These are the activations of a small neural network, seen along a few directions. Each row is one input.
In each table, some parts of the input vary, and every possible input appears once, in random order.
A made-up example of a description, with smaller parts first: one of 4 places along a line, together with either a single point or one of 11 places around a ring or (one of 3 separate values, together with one of 5 places around a ring).
Shared parts are said once, and a part with two or three values counts as separate values.
In the rows, zero is written as 128.

Other details of the inputs shift rows strongly along two fixed directions, in all tables alike. That doesn't count.

Table:
R1: [138 133 143 122 134 115 129 141 124 133 129 121]
R2: [109 124 123 133 130 152 125  97 131 120 121 142]
R3: [137 133 140 120 137 115 131 140 124 134 130 118]
R4: [111 117 130 131 143 150 122  96 122 119 116 135]
R5: [132 134 127 123 120 125 135 152 135 128 129 133]
R6: [131 124 133 110 131 120 132 142 117 130 131 119]
R7: [126 132 128 112 122 126 137 146 125 132 133 128]
R8: [121 122 132 138 150 144 117  99 125 122 113 129]
R9: [122 123 117 152 138 143 119  97 135 121 119 135]
R10: [128 128 142 114 127 119 135 141 123 133 134 123]
R11: [141 129 123 126 136 120 129 151 128 131 126 121]
R12: [130 135 127 122 121 127 137 152 136 130 132 131]
R13: [140 133 132 129 131 119 132 150 133 130 129 129]
R14: [130 129 142 115 126 118 134 141 122 130 133 126]
R15: [125 134 134 113 119 125 137 145 130 133 135 130]
R16: [145 119  82 172  33  64 101  69 112 151 189  86]
R17: [134 132 119 119 126 127 134 153 130 128 130 126]
R18: [140 131 132 129 130 118 131 150 132 130 126 128]
R19: [115 124 110 145 129 152 121 102 135 118 119 138]
R20: [122 120 132 133 156 146 116 103 124 120 109 129]
R21: [128 133 134 114 118 123 136 146 128 131 132 133]
R22: [139 131 143 121 133 114 128 141 124 133 127 121]
R23: [122 123 122 151 139 146 120 101 137 121 118 137]
R24: [129 128 139 113 128 119 136 140 122 132 134 123]
R25: [139 131 126 128 135 120 132 151 130 132 127 123]
R26: [116 125 115 148 124 149 121 100 138 118 122 143]
R27: [129 130 126 110 123 126 134 147 123 130 132 126]
R28: [130 136 124 121 123 126 138 151 135 130 132 130]
R29: [121 124 138 138 148 144 119  99 129 122 115 132]
R30: [110 124 126 135 129 151 123  99 132 118 120 145]
Each input here is: one of 5 places around a ring, together with one of 6 places along a line.
The inputs of R28 and R12 match in every part but the place on the line of 6. If R3 is changed in the same way as R28 into R12, which row does it become? -> R29
Which other rows does R6 become when the place on the ring of 5 takes its other values? List them by row number. -> R11, R17, R20, R27
Which other rows does R23 become when the place on the line of 6 takes its other values? List them by row number. -> R9, R11, R13, R18, R25
Which other rows does R21 become when the place on the ring of 5 takes its other values? List them by row number. -> R5, R16, R18, R22
